Each row below holds a small network's activations on one input, seen along a few directions.
In each table, some parts of the input vary, and every possible input appears once, in random order.
Descriptions start from the smaller parts, as in this example, which fits no table here: line(6) and (point or line(11) or (values(2) and ring(8))).
Shared parts are said once, and a part with two or three values counts as separate values.
In the rows, zero is written as 128.

Other details of the inputs shift rows strongly along two fixed directions, in all tables alike. That doesn't count.

Rows:
row 1: [147  52 187 132  26 104 158  88  87 183 139 207 117]
row 2: [161 151 116 120 176 163  88 162 125 122 115 115 131]
row 3: [118  57 186 127  33 116 149  67  87 204 163 195 119]
row 4: [118 134 133 142 157 176 121 181 162  97 138 124 114]
row 5: [139 139 153 118 165 122 119 171 124  77 149 113 112]
row 6: [149 157 142 106 180 149 110 171 122 125  99 116 124]
row 7: [128 146 140 140 154 174 112 175 174 110 124 120 110]
row 8: [177 119 133  99  78 194 125 167  70 207 148 135  37]
row 9: [126 145 100 149 101 108 135  75 160  86  97 143 181]
row 10: [ 98 122 103 146 122 100 133  79 122 131  69  99 183]
row 11: [155 158 125 131 170 143  81 150 132  99 130 120 106]
row 12: [181 121 147  96  71 169 147 187 121 189 167 173  28]
row 13: [192 114 121 112  68 183 124 177 125 186 184 172  35]
row 14: [152 126 145  90  79 180 139 168 122 209 190 161  32]
row 15: [141 134 116 139 162 166 109 179 166  94 150 140 123]
row 16: [ 89 128 113 128 141  85 149  70 115 139 108 103 197]
row 17: [105 140 121 137 107  95 166  90 146  75  93 148 179]
row 18: [127 143 135 141 174 159  99 161 158 124 113 113  96]
row 19: [111 154 141 100 169 177 123 172 129 118 145 116 144]
row 20: [104 161 152 110 163 157 115 158 135  96 161 119 119]
row 21: [ 72 128 109 137 125 112 166  82 175 116 114 145 181]
row 22: [141 148 155 126 176 104 108 164 109  95 144 103 107]
row 23: [113 147 120 135 125  79 146  72 140 103  70 136 160]
row 24: [ 82 137 111 135 142  95 144  63 169 144  90 134 161]
row 25: [105 157 153 111 182 115  85 144 117 125 148  91 101]
row 26: [ 91 130 114 156 116  79 126  68 128 108  84 102 158]
row 27: [119 131 136 144 175 134  89 165 145 128 125  97  96]
row 28: [150 133 126 133 162 137  96 161 128  75 165 113 119]
row 29: [ 74 125 112 138 143  70 134  67 157 147 101 118 162]
row 30: [103 117 106 154 125  99 147  80 116 120  88  98 193]
row 31: [122 126  85 157 131  98 130  73 172 120  83 146 167]
row 32: [122 102 123 113  43  84 166  61  68 197 170 142  87]
row 33: [ 93  78 179 179 110 109 122  73 140 103  94 153 201]
row 34: [121 126  84 141 110 130 151  93 143  96  93 144 211]
row 35: [102 145 119 152  95 119 147  77 157  90  84 126 172]
row 36: [147  96 192 157 165 149  66 162 132  99 153 154 148]
row 37: [120 162 142  99 187 160 102 153 123 145 121 103 127]
row 38: [181 117 141  98  91 154 134 173 104 204 157 165  14]
row 39: [137 155 140 123 150 189 112 177 139 112 112 106 135]
row 40: [128 118  86 149 131  89 135  79 118 117 101 115 202]
row 41: [193 110 126 116  81 138 109 159  60 174 206 139  30]
row 42: [128 143 134 125 153 191 121 183 128  99 125 111 139]
row 43: [114 173 159 108 161 155 107 153 146 109 148 114 115]
row 44: [ 93 109 107 171 129  84 147  78 151 118 100 111 168]
row 45: [102 121 112 145 136  59 142  86 156 127  78 129 161]
row 46: [126 142 148 145 167 129  97 156 109  98 147  85 105]
row 47: [147 147 125 133 171 118  71 154 120 103 140 104 106]
row 48: [144 168 158 115 152 144 115 172 145  88 124 127 112]
row 49: [125 133 146 136 157 147 108 163 125  79 152  96 110]
row 50: [113 169 152 108 181 140  95 140 130 122 137 107 101]
row 51: [124 100 109  95  47 105 159  74  69 230 135 141 103]
row 52: [121 167 148  97 166 175 115 166 140 131 132 111 141]
row 53: [155  82  84 134  40  94 144  81 106 205 140 166  83]
row 54: [119  94 120 105  33 103 177  69  84 178 175 152  92]
row 55: [121 116 135 143 167 153 116 174 153  99 150 105 110]
row 56: [119 109  88 167 135  74 134  77 153 114 113 128 177]
row 57: [106 127 143 118 183 140 118 163 154 118 170 110 115]
row 58: [164  90  83 116  36 109 145  83  71 208 129 153 108]
row 59: [108 137 146 127 194 120 105 155 139 137 165 100 110]
row 60: [ 92 133 113 155  98 120 156  82 146  77  96 131 177]
row 61: [108 116 115 153 138  59 157  87 150 116  97 128 171]
row 62: [167  76  83 116  28 127 171  91  81 179 152 161 122]
row 63: [171 108 140  99  73 172 156 193 109 177 181 177  32]
row 64: [146 150 125 133 152 160 101 168 138  73 153 131 123]
row 65: [115 115 111 127 123  92 170  96 131 100  89 125 201]
row 66: [145  74 111 119  36  99 194  99 112 178 148 174  91]
row 67: [150 162 149 104 159 164 123 186 139 111 109 123 138]
row 68: [141 150 142 106 162 166 131 191 128  98 122 129 142]
row 69: [146 104 119 112  34  75 160  81  74 187 127 156  75]
row 70: [131 138  90 138 107 128 143  88 154 109  82 139 207]
row 71: [147 141 145 116 183 124 115 177 103 119 129  99 133]
row 72: [141 146 142 108 181 125 100 176 110 129 110 100 124]
row 73: [115  99  86 159 124  93 146  85 169  95 118 138 182]
row 74: [129 158 145 134 164 154  93 151 129 104 116 102  96]
row 75: [116 136 142 101 179 154 118 165 120 119 157  97 140]
row 76: [101 108 103 145 114 117 159  87 131 101  92 108 198]
Description of these inputs: values(4) and (point or (values(3) and ring(6))).
- Changing only the values(4) part turns row 55 into row 73. The same change can be made to row 46. Which row results? => row 41
- Changing only the values(4) part turns row 59 into row 56. The same change can be made to row 21. Which row results? => row 15
- Change only the ring(6) part in row 70. List by row number the other rows that result. => row 2, row 34, row 40, row 58, row 62
- Change only the values(4) part in row 24. List by row number the other rows that result. => row 18, row 31, row 38
- Change only the values(4) part in row 19. List by row number the other rows that result. => row 34, row 42, row 68
- Change only the values(3) part in row 57. List by row number the other rows that result. => row 54, row 75
- Change only the values(3) part in row 6. List by row number the other rows that result. => row 23, row 38

Rows:
row 77: [168 147 146 102 152 173  88 200 102 157 163 115  45]
row 78: [133  95 115 143  60  91 153  73 112 160 117 154 126]
row 79: [177 136 147 109 154 160  86 203 101 150 169 121  46]
row 80: [158 138 171 102 150 175  93 203 113 160 173 130  51]
row 81: [120 145 122 136 168 105 115 127 137  87 116 106 156]
row 82: [175 136 140 111 132 210 110 224 133 130 179 143  58]
row 83: [114 135 138 145 163 108 114 127 140  83 121 108 158]
row 84: [115  92 115 137  64 100 163  70 121 160 133 159 126]
row 85: [124 147 124 137 145 153 133 147 165  67 107 132 171]
row 86: [173 106 137  90  47 159 146 152  72 227 171 160  18]
row 87: [ 99 141 135 134 169 121 120 125 161 106 121 115 157]
row 88: [111 156 121 129 166 118 118 123 137  94 109 100 155]
row 89: [117 128 136 147 167 113 108 128 135  95 116 106 168]
row 90: [106 127 145 140 170 121 112 126 138  98 117 116 168]
row 91: [142 101 100 130  43 141 176  91 125 147 110 170 153]
row 92: [105 145 130 126 171 126 122 129 138 111 103 103 166]
row 93: [155 128 173 106 148 171  97 201 100 137 190 128  52]
row 94: [123 137 120 137 173 111 110 127 132  99 110 104 166]
row 95: [116 115 111 117  61 104 176  74 107 164 117 145 129]
row 96: [126  93 106 143  61  92 159  73 117 158 132 149 125]
row 97: [115 110 124 121  58 104 171  72 113 161 127 154 134]
row 98: [132 145 123 144 150 153 125 144 173  81  95 137 167]
row 99: [114 148 118 130 171 124 112 124 133 107 104  98 165]
row 100: [114 110 101 123  66 104 173  74 120 173 120 146 125]
row 101: [132 102  90 134  66  89 160  72 114 162 127 147 123]
row 102: [109 132 146 144 169 115 109 124 151  97 110 124 154]
row 103: [104 139 143 130 168 126 117 127 143 109 114 112 171]
row 104: [109 150 110 135 171 118 115 123 150 103 112 101 151]
- Changing only one part turns row 84 into row 90. The same change can be made to row 87. Which row results? => row 103
- Describe the family of inputs behind these rows. => values(4) and (point or ring(6))
- Change only the ring(6) part in row 78. List by row number the other rows that result. => row 77, row 79, row 80, row 86, row 102
- Which other rows agree with row 97 in the values(4) part? List them by row number. => row 81, row 83, row 85, row 88, row 93, row 95
- Change only the values(4) part in row 85. List by row number the other rows that result. => row 82, row 91, row 98
